Each row below holds a small network's activations on one input, seen along a few directions.
In each table, some parts of the input vary, and every possible input appears once, in random order.
A made-up example of a description, with smaller parts first: values(2) and (point or ring(11) or (line(6) and ring(8))).
Shared parts are said once, and a part with two or three values counts as separate values.
In the rows, 128 means zero.

Other details of the inputs vary at random and push rows far along two fixed directions, the same in every table; ignore that.

Rows:
x1: [ 77 142 153 156 139 153 142 184 157  95 139]
x2: [133 161  79 129  86 153  53 137 192 118 138]
x3: [121 157 142 171 116 163 161 118 161 110 152]
x4: [140 160 129 144 134 143 132 103 148 179 142]
x5: [129 165  76  76  99 127  38 115 185 164 157]
x6: [ 84 162 194 164 189 143 208 145 144 141 173]
x7: [126  39 125  69 127  97 151 124  43 110  58]
x8: [151 165 126 159 120 155 140 115 154 162 144]
x9: [165 169 107 104 125 133  76  72 165 181 153]
x10: [172  61  84  77  85 109  97 117  49  98  49]
x11: [ 17 132 204 179 205 154 243 228 129  95 145]
x12: [194  51 124  56  72 109 103  39  53  55  75]
x13: [125 153  79 150 141  79  39 152 173 189 173]
x14: [ 58 135 176 205 169 161 232 227 129 102 123]
x15: [152 179 117 108 124 139  82  81 189 134 175]
x16: [133 170  72 119 116 140  66 141 180 183 138]
x17: [174  62 140 110 143  23 115 101  36 125 117]
x18: [151  41 177 127 114 126 228 106  18  62  54]
Each input here is: values(2) and (point or ring(8)).
Question: Changing only the values(2) part turns x9 into x7. The same change can be made to x3. Which row results?
Answer: x2

Rows:
x19: [127 174  95 155 123 139  92 149 179 173 153]
x20: [141 150 127 121 114 148 115 104 150 119 137]
x21: [118 112 127 144 133 128 154 158 107 131 108]
x22: [141 139 123 121 123 124 108 101 143 138 147]
x23: [ 79  51 158 116 154 100 182 190  51  72  78]
x24: [123 119 120 147 129 125 138 154 116 137 115]
x25: [145  75 122 117 117 108 143 136  65 110  76]
x26: [120 113 149 140 153 100 156 136 103 140 132]
x27: [150 113 107 109 100 138 112 114 118 120 102]
x28: [124 106 149 129 151 103 158 130  94 134 124]
x29: [123 111 156 125 127 145 170 121 104  92 112]
x30: [129 124 124 131 116 143 135 132 127 123 115]
x31: [156 113 117  98 124  98  96  96 106 141 125]
x32: [123 128 130 137 122 148 146 139 129 123 117]
x33: [117 152 140 146 143 134 139 125 154 144 159]
x34: [154  82 140  97 121 102 134  91  75 103 102]
x35: [ 76 153 139 134 159 125 121 164 167 121 165]
x36: [142 113 120 120 112 135 128 123 111 116 101]
x37: [154  97 115 106 100 127 118 111  97 108  90]
x38: [120 155 140 140 126 162 143 125 158 121 144]
x39: [127 152 133 137 120 151 129 116 155 122 145]
x40: [128 141 118 130 117 148 122 131 146 132 124]
x41: [146 126 128 123 137 105 115 114 116 147 134]
x42: [107 175 145 163 138 163 149 138 179 132 163]
x43: [119 160 119 151 124 153 124 142 166 144 141]
x44: [120  65 172 131 160  89 198 140  46 108  97]
x45: [119 156 111 154 131 141 122 156 158 157 140]
x46: [ 98 163 160 170 164 141 168 147 159 143 167]
x47: [103 145 132 173 147 138 156 174 140 147 134]
x48: [131 140 108 137 123 132 113 143 139 149 125]
x49: [157  93  97 104 102 110 101 121  92 126  89]
x50: [137 133 122 123 136 108 110 116 130 154 143]
x51: [144 140 125 116 125 126 110 100 141 134 142]
x52: [128 179 113 148 141 123  94 128 180 181 176]
x53: [145 142 123 111 107 149 111  98 145 114 130]
x54: [159 104  79  51  97  78  17  91 122 120 121]
x55: [133 145 134 129 120 147 129 112 145 117 137]
x56: [156 110 120  97 112 114 105  86 112 123 121]
x57: [ 91 115 185 165 171 125 212 151 105 113 136]
x58: [ 94 163 160 170 163 144 174 148 162 144 168]
x59: [141 143 101 127 103 145  98 122 152 138 127]
x60: [ 80 150 137 128 143 144 125 160 164 102 151]
x61: [153 118 120 112 129  98 103 105 111 144 131]
x62: [191 143  80  71  69 140  40  58 153 123 123]
x63: [ 90  76 142 104 136 114 147 164  88  77  92]
Question: Changing only one part turns x59 into x26. The same change can be made to x27. Which row results?
Answer: x50
Question: Changing only one part turns x49 into x52. The same change can be made to x48. Which row results?
Answer: x31
Question: What do these inputs look like to the network?
Answer: ring(5) and (point or ring(8))
Question: Which other rows does x38 become when the ring(8) part takes its other values? List them by row number.
Answer: x20, x29, x39, x42, x53, x55, x62
